Here are a small network's activations along a few directions, averaged over the inputs that share one value of a field.
Related values have similar rows: they may be neighbours, one step apart, or belong to one group.
(in the rows, 500 means zero)
Random noise pushes rows far along 12 fixed directions. That doesn't count. These rows show it; they differ only by the noise:
[520 569 527 333 384 379 677 259 459 463 347 306 439 325 557 299 430 353
 490 293 431 485 602 474 787 463 470 622]
[579 784 550 293 384 323 601 444 542 437 508 274 480 301 512 496 483 523
 695 502 482 349 666 603 593 351 505 350]
[485 511 348 430 473 516 385 445 505 472 503 490 519 521 505 446 605 461
 487 490 629 489 551 412 576 357 372 592]
[550 450 420 616 468 564 606 365 561 644 521 355 568 468 521 660 603 529
 371 669 573 532 452 606 498 588 320 474]
[766 548 695 509 542 506 510 468 585 579 532 319 448 540 567 541 409 428
 548 551 377 498 601 558 467 867 442 380]
[471 314 520 616 540 288 485 513 360 403 468 497 260 396 559 489 328 437
  67 432 341 530 510 472 561 517 489 556]
[557 601 518 394 509 498 462 591 501 492 581 494 507 660 500 466 478 650
 417 533 616 406 497 582 491 588 433 510]
[525 351 378 497 394 505 519 402 336 387 654 408 357 436 549 555 456 454
 269 479 449 480 499 674 689 520 320 559]
[491 547 499 456 362 544 646 494 509 511 482 467 556 463 397 448 497 462
 419 415 404 470 463 473 484 529 364 619]
[499 644 673 423 433 629 670 532 477 503 697 445 489 614 502 518 422 682
 660 504 481 463 381 764 505 739 556 427]
[512 767 634 437 422 348 837 267 648 700 193 272 633 406 499 341 449 537
 417 411 538 449 592 392 592 542 493 610]
[457 460 506 508 335 677 586 253 453 603 514 437 602 344 448 577 369 409
 518 512 346 502 550 444 595 419 404 590]
[685 575 441 328 456 420 490 402 437 657 358 430 655 446 569 428 363 563
 252 524 705 394 793 541 613 407 556 508]
[539 416 523 373 531 576 533 391 416 699 399 518 649 365 592 509 396 546
 525 598 632 564 545 643 582 414 752 380]


Field MOGOG:
vazi: [263 516 407 507 534 559 472 505 498 487 514 611 497 532 537 431 665 592
 646 493 716 623 369 493 539 310 663 525]
ganob: [504 373 429 520 564 418 410 523 435 339 405 509 325 519 489 350 502 342
 388 339 452 565 473 369 584 475 459 633]
lan: [591 342 440 316 355 722 683 502 334 455 454 609 597 639 431 289 523 361
 384 194 421 527 427 607 634 747 493 725]
tozo: [394 436 504 510 584 521 308 703 509 426 670 706 495 607 390 621 504 585
 622 701 440 441 362 489 386 376 484 455]
peked: [566 488 563 477 613 463 669 481 511 580 485 469 552 689 547 487 421 640
 299 551 584 442 361 715 547 733 444 514]
leled: [441 698 419 443 502 263 330 512 577 277 491 474 384 493 500 384 580 475
 547 394 570 395 639 359 555 292 435 603]
mov: [444 559 505 407 470 318 628 486 500 567 182 497 596 323 516 432 362 510
 400 475 469 419 524 383 551 318 625 510]
siz: [694 253 427 663 579 524 493 472 440 639 416 530 521 393 634 569 463 399
 395 570 492 605 678 573 444 642 648 369]
tubig: [546 615 533 585 397 421 404 366 458 287 711 352 261 391 657 514 532 363
 973 362 396 512 749 618 685 425 654 330]
zatol: [439 610 396 311 469 302 624 677 560 381 438 483 628 442 322 563 647 719
 372 625 594 254 340 624 448 255 347 395]
depa: [562 423 525 521 524 279 645 734 521 388 419 472 406 374 408 488 558 433
 339 357 375 491 425 527 393 567 527 435]
guga: [749 512 412 326 522 432 519 544 493 563 275 474 642 488 539 400 601 403
 418 430 668 431 677 530 523 520 420 530]
MOGOG is arranged as 4 separate groups.
Which other values are in the same group as ganob? Give them in the order they are listed. -> vazi, leled
Which other values are in the same group as tubig? Give them in the order they are listed. -> tozo, peked
Which other values are in the same group as depa? Give them in the order they are listed. -> lan, zatol

Field VUZI:
feb: [717 361 494 440 591 548 359 388 576 627 440 431 589 364 571 526 536 284
 651 614 505 609 593 506 526 520 532 344]
gal: [514 351 250 487 488 586 353 607 373 428 622 626 469 542 565 444 643 482
 493 461 703 590 519 617 537 399 538 531]
kopu: [707 533 583 306 536 460 406 479 525 416 468 450 478 511 569 412 500 336
 793 442 406 427 629 535 592 604 500 443]
laluz: [570 216 548 294 680 618 370 452 430 635 424 593 588 619 551 439 357 509
 385 639 565 487 333 568 659 624 432 583]
nur: [456 573 488 561 598 590 433 437 517 523 503 542 487 855 596 310 621 622
 496 367 859 620 501 432 579 685 587 656]
lezi: [577 375 485 612 551 563 358 444 343 442 581 531 389 502 669 524 384 409
 544 400 498 613 701 502 569 614 712 432]
bala: [522 339 552 514 658 426 497 672 492 526 311 639 518 483 458 457 500 432
 377 450 461 591 430 392 348 532 664 452]
zevi: [453 551 373 590 550 592 371 440 628 557 550 512 564 663 505 518 680 480
 560 592 649 537 459 378 478 441 256 623]
nudub: [310 506 501 554 577 305 372 379 549 447 393 423 326 286 565 604 503 472
 511 640 426 526 470 282 560 207 503 441]
koti: [545 446 364 754 533 437 512 651 535 581 432 553 492 452 522 514 676 437
 331 559 589 672 545 463 250 513 548 448]
nulop: [380 487 637 345 447 747 580 478 532 513 552 528 548 510 441 467 512 494
 866 457 391 540 252 504 536 571 519 497]
puden: [476 567 542 587 611 326 525 465 623 430 403 422 388 569 544 400 673 415
 635 395 497 548 472 382 525 564 536 484]
manis: [582 218 445 401 757 427 310 407 544 644 246 547 541 480 640 391 582 376
 433 584 707 647 476 439 655 459 642 437]
dilo: [597 328 473 500 619 431 351 609 462 485 400 576 452 515 550 509 404 458
 360 560 460 476 500 476 464 548 509 466]
pog: [296 651 431 450 486 537 454 358 505 447 603 450 478 533 540 528 592 687
 616 530 723 477 475 557 635 284 539 507]
A value of VUZI combines one of 3 hidden first parts with one of 5 second parts; all combinations occur once.
Changing only the second part turns bala into kopu. nur has the same second part as bala; what does that change turn nur into? -> laluz
Changing only the second part turns nudub into koti. lezi has the same second part as nudub; what does that change turn lezi into? -> dilo

Field LAZI:
kulup: [444 570 680 382 542 498 486 205 557 731 319 451 626 479 544 500 207 564
 406 709 454 406 507 363 655 447 444 607]
kos: [543 547 632 224 580 426 553 545 650 571 229 391 636 301 440 563 508 586
 691 663 477 386 348 502 458 408 525 286]
feduf: [324 197 272 578 456 791 240 433 182 423 801 703 392 541 614 581 357 589
 360 520 652 633 483 583 663 326 574 606]
nepa: [580 890 539 596 520 335 625 226 762 505 589  87 504 562 522 714 628 615
 685 656 644 318 659 531 569 548 230 368]
dag: [376 603 708 471 601 535 448 621 579 411 643 535 453 793 415 664 391 791
 563 633 373 253 268 464 443 693 287 526]
riva: [513 392 437 489 333 882 317 435 467 483 739 540 515 596 426 513 502 335
 706 469 356 549 479 367 535 566 310 613]
pob: [922 446 819  64 702 536  88 568 526 447 434 529 535 689 476 394  92 313
 640 526 167 224 732 266 546 796 379 452]
koz: [696 203 480 529 485 617 520 511 469 697 338 625 735 337 425 470 420 239
 448 480 361 618 537 499 414 516 588 502]
fid: [362 579 329 751 383 226 585 686 362 175 635 597 199 557 512 302 587 470
 336 176 492 547 601 529 504 449 603 648]
pag: [777 495 593 686 451 574 302 512 521 471 725 379 344 695 484 557 403 373
 252 465 320 477 753 344 437 876 167 573]
kiv: [488 686 509 655 526 356 676 378 618 517 271 358 424 527 608 280 688 420
 532 229 625 693 599 337 534 632 707 546]
kada: [476 683 514 484 234 827 648 415 515 608 612 500 803 549 207 633 472 564
 520 492 422 391 541 420 358 446 313 659]
nida: [625 585 595 577 627 382 488 845 492 561 479 616 472 580 566 450 442 585
 321 510 577 552 570 588 192 695 682 387]
rut: [561 308 476 634 567 546 495 112 494 628 353 376 439 437 712 508 453 269
 601 514 431 603 604 394 747 577 448 571]
ren: [548 292 466 367 413 569 551 454 376 611 517 559 593 294 516 528 418 462
 354 573 475 520 490 793 607 405 573 472]
A value of LAZI combines one of 3 hidden first parts with one of 5 second parts; all combinations occur once.
Changing only the second part turns kos into dag. kada has the same second part as kos; what does that change turn kada into? -> nepa
Changing only the second part turns kulup into fid. ren has the same second part as kulup; what does that change turn ren into? -> koz
